These are the activations of a small neural network, seen along a few directions. Each row is one input.
In each table, some parts of the input vary, and every possible input appears once, in random order.
A made-up example of a description, with smaller parts first: one of 8 places around a ring, together with either a single point or one of 9 places around a ring or (one of 3 separate values, together with one of 6 places along a line).
Shared parts are said once, and a part with two or three values counts as separate values.
(in the rows, 128 means zero)

Other details of the inputs vary at random and push rows far along three fixed directions, the same in every table; ignore that.

A family of inputs:
row 1: [125 102 110  86 135 168 124 168 116 172 116 181 143]
row 2: [158  94 118 129 150  89 150 108 138  74 110 118 115]
row 3: [136 111 116 103 166 109 131 140 137  99 119 115 123]
row 4: [123 136 111  81 163 167 140 190  89 178  99 177 128]
row 5: [126 158 144 129 182 160 126 162 146 113 176  82 155]
row 6: [103 127 144 135  63 120 111  94 117 165 123 135 121]
row 7: [141  93 124 131  96  95 141 100 125 119 103 143 114]
row 8: [160  96 110 131 148  87 145 111 139  74 108 118 117]
row 9: [103 186 165 184  81 157 107 107 136 157 195  91 155]
row 10: [116  83 122 143  29  84 121  41 108 137  75 171 100]
row 11: [128 156 145 136 155 173 128 176 141 136 183 108 153]
row 12: [137 115 118 114 146 158 123 163 122 158 132 152 140]
row 13: [132 136 121 123 138 111 158 117 106 108  98 129 108]
row 14: [150 110 113 114 161 112 135 145 137  94 126 127 117]
row 15: [119 181 137 182  86 115 135  79 109 110 129  95 124]
row 16: [125 121 131 108 101 159 113 144 112 180 132 169 123]
row 17: [130 122 121 104 167 128 122 155 143 126 113 129 126]
row 18: [125 164 150 132 177 158 131 170 161 115 168  81 156]
row 19: [132 109 116 110 172 107 128 141 137 101 116 116 121]
row 20: [118 185 143 152 149 159 155 150 121 125 156  92 144]
row 21: [131  86 114  99 140 123 147 144 129 122 105 158 129]
row 22: [146 141 129 172 150  69 136  82 158  38 147  64 122]
row 23: [111 140 138 137  63 125 100  91 126 164 114 137 120]
row 24: [120 104 113 111 128 153 121 148 119 159 114 168 138]
row 25: [120 106 115  96 119 130 113 140 113 174 111 176 116]
row 26: [111 173 150 192  70 153  94 100 126 154 173 108 140]
row 27: [145 103 121 118 155  77 143 106 140  75 115 118 108]
row 28: [113 145 146 131  95 140 109 112 133 156 129 127 129]
Each input here is: one of 4 places along a line, together with either a single point or one of 6 places along a line.
Q: Changing only the place on the line of 4 turns row 15 into row 13. The same change can be made to row 1. Which row results?
A: row 10
Q: A walk changes only the place on the line of 4. It starts at row 9 and steps to row 27. List the rest of the walk in order.
A: row 22, row 25
Q: A walk changes only the place on the line of 6. It starts at row 17 and steps to row 19. List the rest of the walk in order.
A: row 25, row 26, row 12, row 24

A family of inputs:
row 29: [146 125 113 110 202 133 148 171 138  91 126 117 134]
row 30: [109 167 141 150 116 155 110 128 123 151 156 111 142]
row 31: [114 201 154 207 118 167 115 110 136 116 195  64 167]
row 32: [135  68 101  46 166  99 152 161 112 133  66 183  97]
row 33: [111 160 133 103 144 197 112 190 111 202 162 152 150]
row 34: [122 162 137 132 144 180 117 167 126 161 155 122 153]
row 35: [114 107 116  88  98 152 123 146 101 193  91 192 121]
row 36: [129  80 133 146  65  70 112  57 148 105 110 131 108]
row 37: [127 106 121 140  66  87 135  71 103 126  92 151 101]
row 38: [129 113 126 141  66  67 131  58 115 110  87 134  89]
row 39: [120 161 142 182 123  94 130  81 146  72 145  65 130]
row 40: [118 164 143 155 106 161 125 131 119 150 158 119 143]
row 41: [127 116 124 146  75  71 122  58 120 107  84 129  94]
row 42: [121 143 140 176  85 105 136  71 124 102 130 103 126]
row 43: [126 160 136 125 144 165 121 159 125 154 153 125 141]
row 44: [156  91 112  87 237 142 128 199 172  87 154 113 149]
row 45: [169  68 111 100 209  78 145 148 172  39 129 105 121]
row 46: [116 103 116  69 106 145 120 149 103 196  84 194 114]
row 47: [117 111 121 137  70 105 128  79 108 140  92 153 113]
row 48: [123 112 125 121  66 113 125  99 102 164  93 166 104]
row 49: [153 122 116 114 218  92 162 153 149  44 133  85 120]
row 50: [125 140 150 198  97 105 102  69 173  81 174  64 147]
row 51: [128 129 130 157  97  90 131  79 132 100 105 109 115]
row 52: [123 150 131 106 144 191 119 187 115 191 149 153 148]
row 53: [170  98 117 122 241  99 141 165 185  27 161  76 140]
row 54: [106 199 153 164 106 214 105 160 117 197 194 121 169]
row 55: [148  67 101  56 172 100 160 162 120 119  63 174 100]
row 56: [117 100 119  65 101 144 127 149 100 200  84 198 109]
row 57: [127 151 129 130 148 169 129 161 118 151 155 131 149]
row 58: [115 167 149 168 110 151 129 119 131 131 158 101 146]
Q: Changing only one part turns row 44 into row 36. The same change can be made to row 30. Which row results?
A: row 32
Q: What do these inputs look like to the network?
A: one of 5 places around a ring, together with either a single point or one of 5 places along a line
Q: Change only the place on the line of 5 in row 29. List by row number the other rows that result.
A: row 30, row 31, row 34, row 41

A family of inputs:
row 59: [138  94 103 139 117  75 163  97 128  89  45 152 107]
row 60: [127 118 143 110 187 113 146 137 166  77 127  65 137]
row 61: [138 163 107 140 174 145 130 143  91 120 161 117 145]
row 62: [139  89 138 142  45 125  67  89 145 183 154 167 118]
row 63: [139 174 125 135 132 209 123 182 103 166 132 145 148]
row 64: [113 120  93  86 177 186 130 203  87 167 102 191 131]
row 65: [156 143 108  84 184 138 110 155 129 127 112 114 133]
row 66: [133 160 129 148 183  87 127 153 159  72 155  79 122]
row 67: [101 151 143 139 149 157 164 131 136  95 174 100 167]
row 68: [ 93 163 162 137  91 202 142 121 125 169 159 135 178]
row 69: [141  85 131  86  98  78 139 104 137 115  77 119  93]
row 70: [121 185 127 178 127 171 117  95 105 140 143 102 170]
row 71: [156 132 113  95 198 120 121 167 135 103 115 132  90]
row 72: [170  99  94  99 162 101 177 165 132  90  62 154 109]
row 73: [136 131 137 146 169 109 174 141 124  62 170  73 136]
row 74: [124 182 151 184  71 106 108  87 149 138 150  98 104]
row 75: [105  83 129  53  94 115 118 146  96 196 108 177  98]
row 76: [124 122 143 167 101 140  63 125 156 145 209 117 158]
row 77: [131 149  92 137 208 137 143 140 109  87 140 103 153]
row 78: [110 170 173 161  51 139 100 104 138 182 136 104 132]
row 79: [ 92 183 130 190  98 165 130 136 121 152 158 117 157]
row 80: [122 157 107 132 206 113 110 125 138  81 145  72 140]
row 81: [100 158 165 115 142 162 125 126 166 127 158  94 164]
row 82: [ 91  63 112  37 108 120 123 149 105 195  77 188 103]
row 83: [123 125 101  67 147 130  90 150  87 186 117 172 116]
row 84: [105 163 161 172 111 172 140 132 123 163 141 116 166]
row 85: [141  96  95  67 195  90 117 172 113 100  85 160  84]
row 86: [134 130 115 106 206 130 114 160 147  90  92 115 120]
row 87: [153 117 135  89 171 134 187 150 132  92 147 135 124]
row 88: [127  40 111  78  96 145  70 135 144 197  90 212 135]
row 89: [187  40  99 149  98  74 138  76 151  60  89 144 115]
row 90: [123  49  94 151  72 113 110  86 123 133 115 181 130]
row 91: [121 172 124 159 140 167 120 159  92 134 158 134 135]
row 92: [129 170 136 112 128 172 109 187 149 179 131 129 140]
row 93: [127 144 149 136 186  89 133 152 149  87 160  79 127]
row 94: [ 86 165 167 110  87 162 105 131 125 184 190 130 148]
row 95: [124 149 124 196  74  72 144  78 113  91 124 118 109]
row 96: [110 132 149 155  62  95 154  61 109 101 147 127 122]
row 97: [117 143 141 121 154 167 147 193 100 176 161 151 148]
row 98: [138 154 114 150  70 132 119  74  74 175 122 159 112]
row 99: [143 122 142  89 179 120 139 175 142 144 132 130 107]
row 100: [129  99 108  81 170 103 132 160 153 125  62 152 110]
row 101: [144 160 157 164 119 129 173  95 154  56 158  66 152]
row 102: [127  91 115 138 175 130  87 150 179  95 175 107 160]
row 103: [158  78 123 119 111  59 185  84 115  74  92 125  78]
row 104: [152 147 113 120 163 166 140 173  99 137 129 158 112]
row 105: [118 163 169 133  99 154 118 128 136 168 183  92 125]
row 106: [122  98 143  62  75 107 130  99 124 169 107 179  88]
row 107: [132 147 153 167  60 137 153  92 120 123 136  90 136]
row 108: [147 111 135 151  83  85 163  91 119 108  79 128 109]
row 109: [137 114 147 114  88  67 141  62 161  70 100  96 105]
row 110: [166  80 111 164 193 135 138 134 175  50 150 104 168]
row 111: [173  43 111 119  97  65  96  85 171  86  90 143 108]
row 112: [105 125 154 150  91  91 116  80 146 135  93 111 118]
row 113: [145 125 104 124 203 142 150 162 121  81  88 133 132]
row 114: [121 166 140 162  49 129  80  81 122 149 101 122 103]
row 115: [ 92 149 145 128 159 139 118 161 144 150 152 103 143]
row 116: [ 78 155 152 101 132 168 118 144 147 157 175 116 158]
row 117: [153 118 134 107 172 136 173 178 116 137 129 149 117]
row 118: [147 123  91  67 127 183 126 166  72 209  84 201 136]
row 119: [151 101 119 186 132 121 119 117 145  78 193 110 153]
row 120: [101 114 122 101 151 167 151 188 101 185 120 172 145]
row 121: [107 138 149 135 109 180 148 137 116 161 140 119 160]
row 122: [137 159 119 131 207 124 111 121 147  83 128  70 149]
row 123: [167 109 126 160 136 174 121 149 147 130 198 136 153]
row 124: [ 95 119 135 160  69 111 149  78 105 124 125 113 127]
row 125: [158 119 112 159 101  62 168  87 124  81  89 138  81]
row 126: [ 80 152 130 162  50 108  92  88 131 170 112 134 113]
row 127: [143 118 104  77 118 109 100 108  97 175  93 172  89]
row 128: [ 90 155 127 172  76 103  81  70 120 124 109 116 103]
Q: What do these inputs look like to the network?
A: one of 2 separate values, together with one of 5 places around a ring, together with either a single point or one of 6 places along a line
Q: Changing only the choice among 2 separate values turns row 123 into row 62. The same change can be made to row 110. Which row results?
A: row 88
Q: Changing only the choice among 2 separate values turns row 81 into row 68. The same change can be made to row 82. Which row results?
A: row 124
Q: Change only the choice among 2 separate values in row 121. List by row number the other rows that result.
A: row 60
Q: Change only the choice among 2 separate values in row 107. List by row number the other rows that result.
A: row 69
Q: Change only the place on the ring of 5 in row 79. List by row number the other rows that result.
A: row 59, row 72, row 95, row 125
